Each row below holds a small network's activations on one record, seen along a few directions.
Each row is followed by the record's values for the fields NADIZ, BIR, GEB, SIFUN, RAK, TEGO.
A field that a record lacks is written none.
Other fields move the rows too, some of them a lot.
In the rows, zero is written as 500.
Random noise pushes rows far along 2 fixed directions. That doesn't count. These rows show it; they differ only by the noise:
[547 352 363 559 538 261 502 678 515 658 619 464 555 564 642 362 644 487
 683 379 452 594 283 366]
[547 448 420 584 526 366 519 577 477 533 523 521 490 570 560 438 563 476
 587 487 490 579 434 459]
[545 531 471 604 514 458 534 489 445 427 442 570 432 575 488 505 494 467
 505 580 521 565 565 539]
[455 523 534 505 497 571 540 448 477 494 520 547 393 549 491 586 519 498
 508 588 455 495 572 541]

[382 582 625 416 417 665 586 514 463 333 459 576 377 546 374 573 488 509
 406 498 606 545 653 586] => {NADIZ: garu, BIR: gipen, GEB: none, SIFUN: none, RAK: none, TEGO: zolov}
[587 487 374 605 516 392 493 487 444 567 578 491 455 500 553 514 519 474
 557 524 380 534 455 434] => {NADIZ: sim, BIR: none, GEB: leta, SIFUN: tonol, RAK: sig, TEGO: mubol}
[649 443 401 615 531 234 480 701 553 405 307 460 713 564 514 213 486 453
 538 329 726 634 353 442] => {NADIZ: sim, BIR: none, GEB: leta, SIFUN: miza, RAK: none, TEGO: mubol}
[533 405 467 486 500 323 488 680 544 489 493 452 631 538 582 360 563 488
 579 314 596 585 351 493] => {NADIZ: sim, BIR: none, GEB: leta, SIFUN: tonol, RAK: none, TEGO: mubol}
[503 615 554 552 453 636 631 265 302 311 557 597 243 492 495 870 383 507
 304 730 329 515 801 734] => {NADIZ: garu, BIR: gipen, GEB: leta, SIFUN: miza, RAK: sig, TEGO: mubol}
[395 573 572 429 434 674 522 479 515 431 506 550 406 485 404 588 494 506
 466 519 511 474 608 537] => {NADIZ: sim, BIR: none, GEB: none, SIFUN: none, RAK: sig, TEGO: mubol}
[412 676 619 525 425 704 657 412 354 288 457 654 253 583 320 622 484 496
 375 654 522 586 774 602] => {NADIZ: garu, BIR: gipen, GEB: leta, SIFUN: tonol, RAK: lirus, TEGO: zolov}
[708 513 318 792 577 217 515 558 391 438 384 554 543 581 523 319 476 435
 532 558 561 654 444 419] => {NADIZ: garu, BIR: gipen, GEB: leta, SIFUN: miza, RAK: lobob, TEGO: zolov}
[432 504 414 552 474 537 605 634 504 655 654 579 363 557 405 358 680 490
 662 484 389 609 450 238] => {NADIZ: garu, BIR: gipen, GEB: fotaf, SIFUN: none, RAK: sig, TEGO: mubol}
[531 621 547 576 484 583 524 382 437 279 354 588 420 520 426 626 375 470
 373 636 562 508 702 671] => {NADIZ: sim, BIR: none, GEB: leta, SIFUN: tonol, RAK: lobob, TEGO: mubol}
[532 425 496 416 472 425 466 539 510 484 535 426 567 472 589 546 488 508
 480 375 505 499 459 583] => {NADIZ: sim, BIR: none, GEB: none, SIFUN: none, RAK: gapen, TEGO: mubol}
[550 569 419 647 538 535 498 370 436 528 533 580 364 488 483 601 456 467
 510 694 362 481 589 478] => {NADIZ: sim, BIR: none, GEB: leta, SIFUN: miza, RAK: sig, TEGO: mubol}
[616 463 448 570 536 348 426 567 533 404 345 506 628 526 540 401 441 454
 500 448 646 549 474 575] => {NADIZ: sim, BIR: none, GEB: fotaf, SIFUN: none, RAK: none, TEGO: mubol}
[515 435 456 478 453 326 486 745 541 425 455 462 641 533 519 314 565 486
 560 253 678 623 357 460] => {NADIZ: sim, BIR: none, GEB: none, SIFUN: none, RAK: none, TEGO: none}
[310 545 600 380 460 764 647 386 456 682 728 497 270 497 416 634 599 574
 496 609 278 425 554 358] => {NADIZ: garu, BIR: gipen, GEB: leta, SIFUN: miza, RAK: sig, TEGO: toso}
[553 554 476 569 441 386 524 674 473 264 327 550 562 570 409 337 488 453
 475 365 743 664 514 527] => {NADIZ: sim, BIR: none, GEB: none, SIFUN: none, RAK: none, TEGO: none}
[608 600 506 622 539 478 438 450 497 322 219 550 563 541 391 394 363 447
 413 581 712 513 592 565] => {NADIZ: sim, BIR: none, GEB: leta, SIFUN: tonol, RAK: none, TEGO: zolov}
[625 547 358 671 498 349 463 609 482 437 399 546 522 554 435 317 512 424
 581 456 591 619 459 402] => {NADIZ: sim, BIR: none, GEB: none, SIFUN: none, RAK: sig, TEGO: mubol}
[519 604 548 570 403 515 709 445 247 199 536 642 240 600 475 739 481 480
 353 594 439 697 784 748] => {NADIZ: garu, BIR: gipen, GEB: leta, SIFUN: miza, RAK: gapen, TEGO: mubol}
[636 641 539 636 495 509 550 292 331 195 327 584 401 525 469 707 301 455
 283 700 519 545 775 787] => {NADIZ: sim, BIR: none, GEB: leta, SIFUN: miza, RAK: gapen, TEGO: mubol}
[442 348 495 407 504 410 564 606 531 614 668 417 558 485 652 522 580 554
 544 369 425 512 345 465] => {NADIZ: garu, BIR: gipen, GEB: leta, SIFUN: miza, RAK: lirus, TEGO: mubol}
[405 519 572 417 417 636 669 469 407 429 654 557 273 531 479 718 517 520
 426 526 376 561 650 594] => {NADIZ: garu, BIR: gipen, GEB: fotaf, SIFUN: none, RAK: gapen, TEGO: mubol}
[399 484 537 430 473 547 615 555 466 586 634 478 451 501 472 467 585 555
 503 454 448 523 440 372] => {NADIZ: garu, BIR: gipen, GEB: leta, SIFUN: miza, RAK: sig, TEGO: toso}
[560 605 490 617 525 521 483 462 483 397 331 566 487 535 376 410 419 456
 458 591 620 519 574 484] => {NADIZ: sim, BIR: none, GEB: leta, SIFUN: tonol, RAK: lirus, TEGO: zolov}
[518 519 518 504 469 460 490 591 518 346 371 528 550 544 458 431 476 470
 479 417 668 570 526 572] => {NADIZ: sim, BIR: none, GEB: none, SIFUN: none, RAK: none, TEGO: mubol}
[431 543 632 383 472 609 468 443 504 395 479 505 562 414 500 603 446 532
 403 492 543 431 579 663] => {NADIZ: sim, BIR: none, GEB: leta, SIFUN: miza, RAK: sig, TEGO: mubol}
[479 422 567 373 494 476 415 480 546 464 498 436 602 456 635 630 468 523
 469 434 526 419 484 692] => {NADIZ: sim, BIR: none, GEB: leta, SIFUN: miza, RAK: none, TEGO: mubol}
[677 455 495 543 578 285 349 497 542 375 226 403 815 465 585 362 347 487
 402 431 741 463 424 634] => {NADIZ: sim, BIR: none, GEB: leta, SIFUN: miza, RAK: none, TEGO: zolov}
[568 459 347 643 564 329 447 616 508 630 537 514 551 516 526 302 571 464
 649 466 506 559 327 296] => {NADIZ: sim, BIR: none, GEB: leta, SIFUN: tonol, RAK: sig, TEGO: zolov}
[469 449 567 407 525 495 451 514 598 562 457 396 645 478 536 433 495 530
 507 425 566 416 385 485] => {NADIZ: sim, BIR: none, GEB: leta, SIFUN: miza, RAK: none, TEGO: zolov}
[534 478 489 506 471 393 492 647 526 368 398 508 585 548 497 393 504 470
 510 361 667 598 468 551] => {NADIZ: sim, BIR: none, GEB: none, SIFUN: none, RAK: none, TEGO: mubol}
[772 527 347 734 624 345 377 302 440 503 341 494 574 453 551 496 317 444
 427 697 461 448 550 529] => {NADIZ: sim, BIR: none, GEB: leta, SIFUN: miza, RAK: sig, TEGO: zolov}
[466 650 490 587 469 639 542 482 448 433 479 638 347 509 313 471 494 462
 496 603 511 551 627 419] => {NADIZ: sim, BIR: none, GEB: none, SIFUN: none, RAK: sig, TEGO: mubol}
[585 658 391 762 580 536 443 423 468 504 375 662 408 524 339 369 452 415
 563 732 522 516 574 353] => {NADIZ: sim, BIR: none, GEB: leta, SIFUN: miza, RAK: sig, TEGO: mubol}
[602 397 468 518 551 327 444 521 546 484 403 425 674 507 639 466 462 503
 492 450 557 490 427 593] => {NADIZ: garu, BIR: tefo, GEB: leta, SIFUN: miza, RAK: none, TEGO: mubol}
[579 567 495 611 545 531 584 402 421 445 445 579 461 485 437 492 422 494
 395 652 458 541 633 508] => {NADIZ: garu, BIR: tefo, GEB: leta, SIFUN: miza, RAK: sig, TEGO: mubol}
[424 425 533 356 481 495 432 593 596 638 531 395 604 500 514 384 600 538
 584 352 556 443 349 398] => {NADIZ: garu, BIR: tefo, GEB: fotaf, SIFUN: none, RAK: none, TEGO: toso}
[619 488 349 677 603 375 416 518 544 654 436 499 556 522 477 282 497 452
 614 562 516 493 368 283] => {NADIZ: sim, BIR: none, GEB: leta, SIFUN: miza, RAK: lobob, TEGO: zolov}
[389 462 579 336 424 537 496 633 574 462 517 449 566 492 491 471 556 528
 513 311 605 505 438 518] => {NADIZ: sim, BIR: none, GEB: none, SIFUN: none, RAK: none, TEGO: none}
[334 496 588 336 405 604 535 634 567 505 574 473 477 519 440 471 611 527
 559 336 554 515 446 450] => {NADIZ: sim, BIR: none, GEB: none, SIFUN: none, RAK: none, TEGO: none}
[395 499 606 370 557 755 418 301 636 689 526 454 483 418 482 620 444 541
 487 646 396 250 529 485] => {NADIZ: sim, BIR: none, GEB: leta, SIFUN: miza, RAK: lirus, TEGO: mubol}
[291 437 678 259 424 668 615 467 483 500 694 473 388 491 588 777 564 587
 435 469 387 450 566 661] => {NADIZ: garu, BIR: gipen, GEB: leta, SIFUN: miza, RAK: none, TEGO: mubol}
[382 500 537 396 498 654 439 481 617 678 593 465 516 423 463 483 562 533
 583 496 419 373 435 377] => {NADIZ: sim, BIR: none, GEB: leta, SIFUN: tonol, RAK: sig, TEGO: mubol}

Which values does each new row have?
[348 526 633 374 416 672 654 542 476 412 562 561 348 560 415 585 551 530
 445 474 514 561 620 557] => {NADIZ: garu, BIR: gipen, GEB: fotaf, SIFUN: none, RAK: none, TEGO: mubol}
[440 473 566 400 488 590 494 510 584 550 489 482 503 524 474 482 537 512
 528 473 513 460 509 503] => {NADIZ: garu, BIR: tefo, GEB: fotaf, SIFUN: none, RAK: none, TEGO: mubol}
[477 547 513 463 457 600 503 421 465 489 561 509 397 465 465 626 474 501
 462 538 418 466 587 534] => {NADIZ: sim, BIR: none, GEB: none, SIFUN: none, RAK: sig, TEGO: mubol}
[539 655 512 634 480 561 579 493 454 319 321 614 439 566 313 395 458 456
 445 593 607 598 651 492] => {NADIZ: garu, BIR: gipen, GEB: leta, SIFUN: miza, RAK: sig, TEGO: mubol}
[409 407 528 385 424 441 596 724 513 462 604 492 501 551 538 455 615 520
 545 280 563 628 420 497] => {NADIZ: garu, BIR: gipen, GEB: none, SIFUN: none, RAK: none, TEGO: mubol}
[472 465 498 459 522 509 408 471 545 594 571 480 543 442 579 553 528 509
 564 508 429 414 449 520] => {NADIZ: sim, BIR: none, GEB: leta, SIFUN: miza, RAK: sig, TEGO: mubol}
[478 426 536 435 448 389 559 607 446 357 530 485 535 525 611 582 513 522
 447 369 570 591 491 659] => {NADIZ: garu, BIR: gipen, GEB: leta, SIFUN: miza, RAK: none, TEGO: mubol}
[572 667 596 585 521 575 440 345 485 245 170 535 556 517 367 497 305 464
 333 640 717 450 669 662] => {NADIZ: sim, BIR: none, GEB: leta, SIFUN: miza, RAK: none, TEGO: zolov}
[434 407 572 337 521 544 390 465 645 609 477 360 657 432 583 534 472 556
 492 434 539 323 392 519] => {NADIZ: sim, BIR: none, GEB: leta, SIFUN: miza, RAK: none, TEGO: zolov}
[402 616 659 437 465 769 604 289 445 386 487 569 365 459 419 740 420 548
 327 699 406 425 764 665] => {NADIZ: garu, BIR: tefo, GEB: leta, SIFUN: miza, RAK: sig, TEGO: mubol}
[394 573 612 454 469 693 580 369 432 459 531 575 307 549 437 677 506 522
 436 658 435 472 680 589] => {NADIZ: garu, BIR: gipen, GEB: leta, SIFUN: miza, RAK: none, TEGO: zolov}
[397 547 585 403 413 588 527 594 532 383 458 512 488 525 406 477 529 505
 486 390 628 536 530 526] => {NADIZ: sim, BIR: none, GEB: none, SIFUN: none, RAK: none, TEGO: none}
[425 456 563 363 413 473 531 670 537 426 504 457 573 528 499 432 586 524
 516 287 612 572 448 534] => {NADIZ: garu, BIR: tefo, GEB: none, SIFUN: none, RAK: none, TEGO: none}
[629 383 342 598 591 264 377 574 576 637 469 418 705 455 628 340 491 487
 593 438 518 473 288 384] => {NADIZ: sim, BIR: none, GEB: leta, SIFUN: miza, RAK: sig, TEGO: mubol}
[485 458 478 522 527 477 566 556 508 613 545 508 462 571 487 393 586 505
 574 507 469 546 441 370] => {NADIZ: garu, BIR: gipen, GEB: leta, SIFUN: miza, RAK: none, TEGO: zolov}
[354 548 650 365 398 673 620 537 478 323 505 565 376 543 414 622 505 522
 405 457 576 555 654 634] => {NADIZ: garu, BIR: gipen, GEB: none, SIFUN: none, RAK: none, TEGO: mubol}
[417 616 547 482 522 809 458 163 468 686 629 528 247 436 428 772 456 517
 480 816 221 283 660 465] => {NADIZ: sim, BIR: none, GEB: leta, SIFUN: miza, RAK: sig, TEGO: zolov}
[625 506 452 563 586 527 401 259 500 590 470 472 508 414 558 633 363 489
 437 695 353 353 574 559] => {NADIZ: sim, BIR: none, GEB: leta, SIFUN: miza, RAK: sig, TEGO: mubol}
[466 547 605 417 459 590 469 494 542 338 355 512 540 503 433 525 429 496
 413 465 660 477 597 642] => {NADIZ: sim, BIR: none, GEB: none, SIFUN: none, RAK: none, TEGO: mubol}
[628 449 425 592 535 328 536 505 446 480 492 471 565 507 597 480 481 492
 481 493 449 569 470 535] => {NADIZ: garu, BIR: tefo, GEB: leta, SIFUN: miza, RAK: sig, TEGO: mubol}
[510 417 409 545 536 377 492 606 513 666 595 489 497 561 559 376 626 488
 659 455 453 547 347 348] => {NADIZ: garu, BIR: gipen, GEB: leta, SIFUN: miza, RAK: none, TEGO: zolov}
